Each row below holds a small network's activations on one input, seen along a few directions.
In each table, some parts of the input vary, and every possible input appears once, in random order.
A made-up example of a description, with smaller parts first: one of 6 places along a line, together with either a single point or one of 11 places along a line or (one of 2 separate values, together with one of 8 places around a ring).
Shared parts are said once, and a part with two or three values counts as separate values.

Other details of the inputs shift rows strongly along two fixed directions, in all tables alike. That doesn't count.

Rows:
x1: [  4  15  31 -22  43 -64 -11  -1 -17  15  71 -43  16  -4]
x2: [-12 -33  26   1  66   7 -25 -23 -45  14 -46 -56   3   3]
x3: [ 18  26 -24  -3 -65 -34  51  46  48 -21 105  33  -6   9]
x4: [  0  40  34 -12  38 -64 -29  -5  -8  23  56 -29  19 -14]
x5: [ 10 -24  -7  11   2  30  -6 -17 -11  -5 -40  20 -15   5]
x6: [-20   3   2  13   7  17  -6   1  -3   7 -47 -12   8   2]
x7: [-16 -24  -8  11  11  29  13   6  -7  -3 -41 -23   1  17]
x8: [ 22  20   0 -17 -26 -44  11   6  17  -7  76  36  -1  -8]
x9: [ -9  46   6 -15 -28 -55  13  23  19   5  64   6  22 -14]
x10: [-21   3   2  11   5  17  -6   0  -5   7 -47 -11   9   0]
x11: [ -3  -9  27  -1  62  17 -58 -46 -34  18 -61 -22  -7  -7]
x12: [  3 -18 -32  10 -51  38  28   9  16 -18 -30  51 -14   8]
x13: [ 27  11  30 -21  32 -60 -27 -24 -17  10  66   4  -1 -17]
x14: [ -1  55 -25 -22 -77 -34  33  33  54 -15  76  58   6  -7]
x15: [  0 -39   2   4  -1  17   3  -3 -22  -3 -28  -8 -14  -2]
x16: [ 24   3  35 -17  36 -64 -21  -9 -22  10  82 -29  -2 -11]
x17: [-14 -21  -8  14  12  31  14   6  -5  -3 -39 -24   0  19]
x18: [-21 -15 -32   8 -44  33  46  33  19 -17 -28   7   2  17]
x19: [  2 -29  15  10  79  33 -27 -26 -36  15 -42 -65  17   1]
x20: [ -3  52   5  -7  -9 -51   5  24  27   8  71   0  18  -4]
x21: [-12  -1   2  -6  -2  20 -15 -19  -9   2 -47  13  -4  -9]
x22: [ 10  37  31 -27  31 -59 -39 -23  -7  18  56  -6   6 -19]
x23: [ 19 -30 -18  22  13  49   3  -5  -4 -10 -26 -19  -3   3]
x24: [ 17  27 -24 -15 -72 -36  41  31  41 -18  85  64  -1  -6]
x25: [-22 -16 -32   7 -45  32  47  32  17 -17 -28   7   3  16]
x26: [ 10 -10 -33  17 -42  41  25   8  23 -19 -23  45 -16  17]
x27: [ 12 -35  25   3  60  14 -44 -46 -48  11 -51 -11 -14  -7]
x28: [ -2 -30 -32  18 -50  42  37  24  19 -22 -23  22 -16  16]
x29: [ 22   0  35 -21  33 -67 -21  -9 -25  11  79 -27  -1 -15]
x30: [  1 -25 -31  21 -45  41  35  23  20 -21 -16  18 -17  20]
x31: [ 12   7 -14   6  13  49 -19 -18  15   4 -46   0   5  -3]
x32: [-17   7 -32   3 -54  39  17  10  27 -13 -40  43  -6   4]
x33: [  2 -53  33  -1  53   9 -33 -33 -59  11 -50 -38 -14 -12]
x34: [-19 -13 -35  17 -38  43  47  33  26 -17 -29   5  -1  25]
x35: [ 10  52   3 -19 -16 -44  -6   4  29   4  72  22   4  -5]
x36: [ 29 -13 -14  12  19  39  -9 -19   1 -12 -25   7  -4  -3]
x37: [-10   1   1  -2   3  23 -19 -19  -2   2 -45  11  -5  -5]
x38: [  9 -38  27  -4  49   7 -39 -44 -53  13 -50  -8 -11 -15]
x39: [-12  11 -34   9 -48  44  15  10  34 -12 -38  40  -9  11]
x40: [ 22   0  35 -19  34 -65 -22  -9 -23  10  78 -28  -2 -14]
x41: [  0  -5  27   0  62  17 -56 -46 -31  18 -57 -22  -9  -4]
x42: [ -5 -32 -29  13 -56  39  39  25  14 -21 -25  24 -15  11]
x43: [-26  10 -27  15 -51  31  30  26  26  -8 -40  20   8   8]
x44: [-14  -4  30  14  65  12 -41 -27 -32  23 -58 -43   5  -2]
x45: [ 32  17  28 -17  35 -58 -30 -23 -16  11  71   1  -2 -11]
x46: [-19 -11  31   7  58   9 -40 -29 -41  22 -67 -41   8  -9]
x47: [-23  14 -28  22 -43  36  28  28  33  -7 -37  17   6  15]
x48: [ 30  15  29 -18  35 -57 -29 -23 -16  10  68   2  -2 -12]
x49: [ 21  -2  35 -22  31 -66 -21  -9 -26  11  76 -27  -1 -16]
x50: [  0  55 -25 -20 -73 -34  30  31  56 -13  77  56   5  -5]
x51: [-13 -34  26  -1  63   6 -24 -23 -47  14 -48 -55   4   1]
x52: [-18 -11 -36  20 -36  45  49  32  27 -16 -28   4  -2  27]
x53: [-22   1  -2  17   4  26  -4   2   0   6 -54 -10   6   4]
x54: [ 13  56   2  -5  -5 -30   7  25  40   8  76  -5  33 -10]
x55: [  5 -34   0  14   7  24   0  -4 -13  -5 -23 -11 -15   8]
x56: [-22   1   3   8   1  14  -4   0  -9   7 -49 -10   9  -4]
x57: [-22 -16 -35  12 -42  40  47  34  22 -18 -32   7   1  20]
x58: [-24 -18 -33   7 -48  36  49  34  16 -18 -34   9   2  15]
x59: [  7  49   4 -22 -19 -46  -5   3  27   2  70  24   5 -10]
x60: [ 26  10  29 -24  26 -63 -26 -22 -22  12  65   5   0 -21]
Each input here is: one of 5 places around a ring, together with either a single point or one of 11 places along a line.
Changing only the place on the ring of 5 turns x49 into x50. The same change can be made to x23. Which row results? -> x31
Change only the place on the line of 11 in x46. List by row number the other rows that result. -> x4, x6, x9, x10, x20, x43, x44, x47, x53, x56
A walk changes only the place on the ring of 5. It starts at x39 and steps to x4. List the rest of the walk in order. -> x7, x16, x5
Which other rows agree with x12 in the place on the ring of 5? List them by row number. -> x5, x8, x13, x24, x26, x27, x36, x38, x45, x48, x60

Rows:
x61: [ -4  -1 -51  13 -73  51  48  31  44 -25 -21  48  -3  12]
x62: [ -7 -10  25  -9  31 -69  31  39 -17   7  93 -81  21  10]
x63: [ -73   93   34  -12   43  -75    5   50   19   40   46 -108   79   -2]
x64: [ 24  29  23 -24  25 -60 -17  -7  -1  10  85 -13  15 -18]
x65: [ -8 -37  -4   6   8  48 -23 -32 -28  -1 -90  16 -18  -6]
x66: [ 21  31  27 -24  21 -64 -20 -10  -4  10  82  -3   9 -17]
x67: [ -9 -31  -2  13   6  50 -19 -26 -20  -1 -88  15 -18   2]
x68: [ -3 -15  26 -11  34 -68  29  35 -24   6  93 -84  25   3]
x69: [ -3 -33  -5  18  23  60 -14 -20 -17   0 -86 -11  -7   5]
x70: [ 10  41 -23  -5 -54 -26  32  35  50 -10  74  38  -1   3]
x71: [ -8 -30  -3  15   9  51 -17 -24 -19  -1 -87  10 -16   4]
x72: [-10   4 -43  13 -84  39  35  23  41 -22 -29  70 -19  13]
x73: [ -9 -28  -2  17   8  51 -18 -23 -17   0 -87  11 -18   7]
x74: [ 23  32  23 -20  29 -59 -16  -5   2  12  86 -17  14 -14]
x75: [ 12 -19  50 -11  85 -17 -65 -57 -58  25 -29 -37  -2 -19]
x76: [ 17  29  19 -27   4 -62 -19 -11  -2   7  72  16   0 -20]
x77: [ 11 -19  42 -16  69 -18 -61 -54 -55  21 -28 -22  -7 -24]
x78: [  8 -14  39  -2  87  -9 -58 -46 -49  21 -21 -47   1 -10]
x79: [ -4  -2 -46  10 -71  48  43  25  39 -24 -23  50  -5  10]
x80: [ -5  -2 -48   8 -79  44  41  23  38 -25 -25  60  -9   8]
x81: [ -19  -57   49    8  102  -20  -15   -6  -72   22  -18 -121    9   13]
x82: [ -6   7 -50  23 -70  54  49  38  55 -23 -20  39  -8  23]
x83: [ 22  28  28 -30  28 -70 -28 -17 -12  12  81  -4   8 -24]
x84: [ 10  36 -22 -14 -65 -30  29  26  42 -15  71  52   1  -3]
x85: [ -2 -35  -8  17  24  63 -11 -19 -16  -1 -84 -15  -4   3]
x86: [ -6 -27  -5  24  19  59 -13 -18 -13   0 -84  -9  -9  13]
x87: [ -5 -32  -8  17  16  57 -12 -20 -15  -1 -84  -3  -9   5]
x88: [  7  36 -20 -12 -72 -30  27  23  41 -14  65  63  -3  -1]
x89: [  6  39 -19 -10 -66 -32  27  24  43 -12  68  57  -5   1]
x90: [ -8   5 -46  19 -76  44  41  29  45 -23 -25  57 -12  17]
x91: [ 20  33  21 -19  19 -60 -18  -5   3  11  81  -5   7 -13]
x92: [ -7 -32   0  16  19  54 -20 -26 -23   1 -90   2 -15   4]
x93: [ -5 -12  24 -10  30 -68  32  39 -19   5  94 -81  22   7]
x94: [ -7 -33  -3  18  22  55 -20 -25 -22   1 -89  -3 -13   5]
x95: [ 10 -17  48 -16  68 -20 -65 -56 -57  22 -31 -19 -10 -22]
x96: [ -3   3 -46  21 -61  52  44  32  47 -22 -22  34  -3  19]
x97: [ 10  41 -25  -3 -62 -25  33  34  51 -14  69  45   0   5]
What is each input in this table made of? -> either a single point or (one of 4 places along a line, together with either a single point or one of 8 places along a line)
Change only the place on the line of 4 in x86. List by row number the other rows that result. -> x64, x69, x78
Change only the place on the line of 4 in x95. List by row number the other rows that result. -> x65, x72, x88

Rows:
x98: [  0   6  30 -37  61 -19 -44 -37 -28  16  10 -42  14 -25]
x99: [  4  34 -16 -25 -35 -15   8  16  27  -7  47   4  18 -23]
x100: [-16  44 -13  -5 -23 -27  26  30  43  -2  49  11   8  26]
x101: [ 26  11  15   0  -4 -38 -18 -13   2   2  33  36  -7 -12]
x102: [  2  -9   1 -10 -24 -33  15  23   0  -7  52 -21  -5  -4]
x103: [  4  14  23 -26  55 -32 -27 -32 -31  16   9 -17  29 -25]
x104: [-21 -23 -31  -7  -6  73  12  -7   2 -12 -92  10   8  10]
x105: [-28   9 -51  49 -78  68  60  51  55 -18 -71  45  -1  28]
x106: [ -4   2 -11  -6 -34 -36  50  32   7 -14  55  18   6  10]
x107: [ -14  -64   -6   32   -7   60   24    3  -30   -7 -104   -6   -8   11]
x108: [ 13  29 -19 -18 -56 -15  19  11  40 -14  65  51 -26   7]
x109: [ 16  24 -16 -21 -34 -26  13   3  27  -6  55  52 -18  12]
x110: [ -33  -23    1   38   43   57  -13  -19  -25    8 -121  -20   -1   25]
x111: [ -10  -27  -15   15    4   67    0  -12  -13    1 -109    7   15  -15]
x112: [-16 -12 -49  21 -70  83  35  24  29 -14 -75  36  12  -9]
x113: [ -4  18  46  -1  63 -30 -56 -20 -25  25   3 -64   2  -5]
x114: [ 21   0  32 -11  55 -44 -45 -50 -36  15  12   6 -10  -7]
x115: [ -6 -17  12 -21  22 -38   9   5 -21   1  37 -20  -2   7]
x116: [ 19  29 -19   6 -79 -18  19  28  46 -17  69  70 -10  -8]
x117: [ 62   3 -34  18   2  14  36  23  42 -20  90  -3  10  14]
x118: [ -27  -23    1   48   16   69  -20   -6  -17   12 -114  -25   -4   11]
x119: [ -5 -29  31 -20  48 -34 -19 -15 -38   9  25 -51 -10  -5]
x120: [  9 -36  55  -2  60 -39 -40 -23 -64  24  10 -59   5 -20]
x121: [ 19  26  -9  -9 -49 -19   0  10  28 -14  59  40 -23  -6]
x122: [-13  14  42  -8  69 -28 -46 -26 -19  24   6 -58  -1   4]
What is each input in this table made of? -> either a single point or (one of 4 separate values, together with one of 6 places around a ring)
A walk changes only the place on the ring of 6. It starts at x98 and steps to x104. List the rest of the walk in order. -> x103, x111, x112, x99

Rows:
x123: [ -4 -10  11  34   3  10   7   6  -5   4 -28  -3 -11  22]
x124: [-31   1  17   5  31  20 -19 -14 -11  23 -63 -23   1   5]
x125: [  4 -18  10  24 -29  12   3  15 -26  11 -46   0  46 -61]
x126: [-10 -48  25  21  39  11 -12 -10 -39   7 -53 -30 -11  18]
x127: [ 19  31  12  -8  35 -41 -18  -4   6   6  68 -35  21 -14]
x128: [-10 -39  17   4   6   9 -21 -15 -29   3 -42  -2 -26   4]
x129: [ 10   3 -31 -22 -37  17  23  -2  17 -20  -4  38  -1   1]
x130: [ -3  23 -17   5 -19  14  -6  -6  17  -7 -25  42  -6   0]
x131: [  0  39  35 -17  60 -40 -49 -24 -11  32  32 -30  20 -13]
x132: [ -8   5  -3  27  18  27 -17  -4  -4   5 -41 -27   5   9]
x133: [ -1 -54  11  14  42  21  -1 -14 -42   0 -39 -28 -10   9]
x134: [  9   3 -11  -5   6  25 -14 -27   5 -10 -33  27   0  -7]
x135: [ 11  12 -24  35 -39  16  27  28  33  -8  11  31  -4  22]
x136: [ 20 -11 -41  10 -49  19  56  38  37 -20  32  29  -5  15]
x137: [ 28  11  54  -4  67 -45 -75 -43 -38  25  30 -20 -12 -21]
x138: [-23 -10  19  26  36  18 -19 -13 -24  11 -66 -48  -4  11]
x139: [ 18  -3  21 -28   4 -56 -10 -11 -19   4  82   0 -10 -15]
x140: [-34   5 -17 -10 -37   7  30  30  26  -1  -9   8   5  15]
x141: [ 22 -18 -26  -6 -44  24  20   6  18 -15  12  31 -18   0]
x142: [ 39  33   4 -14 -22 -46  -5   2  31  -5 105  32  -3 -16]
x143: [-18  13  -2   2  -9   3  -7  -9   0   1 -41  26 -14   1]
x144: [-11  -9 -24 -19 -32   8  23  -5  -1 -16 -11  31  -5   3]
x145: [ 12  44  17  -8 -37 -65   2  20  24   1  93  32 -14  -7]
x146: [ 21 -20  -9  27  14  29   3  -4   5  -1 -15   2  -2   9]
x147: [-17 -11 -26   1 -26  16  41  30  10 -21   3 -14   3   9]
x148: [ 20  27  -5 -24   3 -46  16  23  16  -6  92 -26  17 -11]
x149: [-24  -9 -15 -18 -10  23  24  11   3  -5 -14  -4  10   7]
x150: [ -5   8 -10  -5  13  39  -6  -9  17   2 -28  -2  17  -1]
x151: [ -3  -6 -12 -21   9  37   7  -1   3  -2 -26 -11  13   2]
x152: [-26   2 -22   9 -50   2  43  44  28 -18   4  -5   1  20]
x153: [ -6   4  44 -35  55 -70 -48 -37 -46  21  19 -21  -2 -15]
What is each input in this table made of? -> either a single point or (one of 5 places around a ring, together with one of 6 places around a ring)
Change only the place on the ring of 6 in x149. List by row number the other rows that result. -> x124, x131, x140, x150, x151

Rows:
x154: [ 16  33  20 -38  46 -42 -41 -45 -12  12  31  18   7 -13]
x155: [-63 -29 -32  19  -9  59  67  51   5 -10 -68 -61  26  40]
x156: [  1 -33 -44  20  -6  84  35  14  16 -19 -58 -17  11  15]
x157: [  3 -33 -44  21  -4  83  36  13  16 -18 -58 -14  12  14]
x158: [ -6   8 -21  51 -32  52   7  17  34  -6 -48  20 -16  25]
x159: [ -9 -24 -24  18 -45  59  18   4  -2  -8 -88  38  11 -20]
x160: [ 20 -23  11 -12 -10 -39   5   1 -13  -8  57  12 -26   1]
x161: [ 34   4  11 -11  61 -23  -8 -10 -11   8  54 -41  31 -12]
x162: [-17  34 -35 -27 -57  15  18   9  48 -16  11  47 -13  10]
x163: [ 14  22  27 -21   4 -55 -19  -9 -19  14  49   6  26 -43]
x164: [  4  77 -31 -44 -72 -54  32  28  69 -16 115  65   4   1]
x165: [ 14  39   4  28  -7 -20  -7  10  27   6  35  16  -2   9]
x166: [ -7 -24 -24  19 -43  58  18   3  -3  -8 -88  41  13 -20]
x167: [-54 -58  26   9  27 -11  16   8 -56   4 -64 -54 -22  31]
x168: [  7  18  11 -16 -22 -35  -4   4  -5   5  31  14  22 -38]
x169: [-11 -30  31  -3  37  15 -45 -31 -53  16 -74 -34  10 -35]
x170: [ 28 -26  32 -13  32 -53 -19 -23 -38   4  53  -1 -20  -6]
x171: [-21 -25 -23  14 -54  61  15  11   0  -9 -88  23   5 -18]
x172: [ 31 -45  50  -6  78 -41 -46 -49 -69  15  10 -20 -18  -9]
x173: [-19  -6 -37  -7 -26  68   3 -16  18 -12 -80  44 -18  16]
x174: [ 17   4  13 -19  51 -21 -11   1  -7   7  61 -67  21  -8]
x175: [ 12 -31  26  -4  94  19 -38 -31 -43  16 -22 -86  15  -8]
x176: [  5  38 -10 -32 -10 -17  -6 -16  22  -4  31  41   0  -2]
x177: [ -7   7 -36 -10 -28  50   9 -14  23 -15 -54  57  -9  13]
x178: [-13  -2 -21  57 -27  68   3  13  28  -5 -75  14 -21  27]
x179: [ -2 -56  -7   9 -20  29  11  -1 -17 -15 -34   6 -40  17]
x180: [  5 -36  -3   7  54  53  -9 -12 -21  -1 -47 -61  12   2]
x181: [-53  38  28  19   4 -57  21  47  13  23  23 -42  12  32]
x182: [ 15   8  39  30  70 -10 -57 -35 -25  26 -22 -25  -6   0]
x183: [ 21  58 -18  25 -50 -31  25  36  62  -6  77  49   3  12]
x184: [ 10 -65  15  11  30  22 -17 -30 -48  -3 -51  -4 -32   7]
x185: [ 15  38  54   7  61 -62 -59 -20 -13  30  58 -41  -5  -6]
x186: [ 23  29 -55  -2 -63   5  71  56  70 -26  87  25  27   8]
x187: [ 12  13  34 -20  20 -49 -30 -17 -30  17  29  -6  25 -45]
x188: [ 26 -21  50 -24  48 -74 -35 -26 -47  12  73 -27 -23 -10]
x189: [ 15  39  15  25   4 -27 -17   5  22  11  40   4  -4   6]
x190: [  6 -43 -21  11 -44  23  31  12   2 -21 -10  34 -33  19]
x191: [ -3  18  12 -20 -28 -35  -6  11  -2   5  34   1  17 -37]
x192: [  0 -44 -21   9 -49  24  31  15   3 -22  -9  25 -37  21]
x193: [ 17 -44  -9   9 -16  10  16  -3 -15 -16  -9  31 -27  10]
x194: [ 17 -23  18  -6  80  11 -26 -23 -31  12  -4 -71  18  -8]
x195: [  8  34  39  16  37 -39 -44  -7   0  22  40 -31  -8   1]
x196: [-18  16 -34 -19 -43  38   9  -1  32 -14 -30  40 -16  13]
x197: [-69 -27  41  -3  38 -18 -12   2 -61  27 -85 -68  28 -12]
x198: [ 11  43  16 -43  28 -51 -33 -31   2  11  55  16   3 -11]
x199: [ 26  76 -16  18 -60 -54  31  40  69  -5 114  57   8   8]
x200: [-55  76 -20 -46 -73 -83  63  63  58  -5  98  20  16  28]
x201: [-12  34 -36 -25 -54  14  19   6  47 -16  10  53 -11   9]
x202: [ 23 -31  23   1 100  17 -35 -38 -45  15 -25 -68  22 -11]
x203: [-19 -25 -24  15 -52  61  16  10   0  -9 -88  26   6 -18]
Changing only one part turns x171 into x180. The same change can be made to x203. Which row results? -> x194
Changing only one part turns x196 into x192. The same change can be made to x176. Which row results? -> x170
What is each input in this table made of? -> one of 5 separate values, together with either a single point or one of 9 places along a line
Change only the place on the line of 9 in x182. List by row number the other rows that result. -> x158, x165, x178, x183, x185, x189, x195, x199
Change only the choice among 5 separate values in x200. List by row number the other rows that result. -> x155, x167, x181, x197
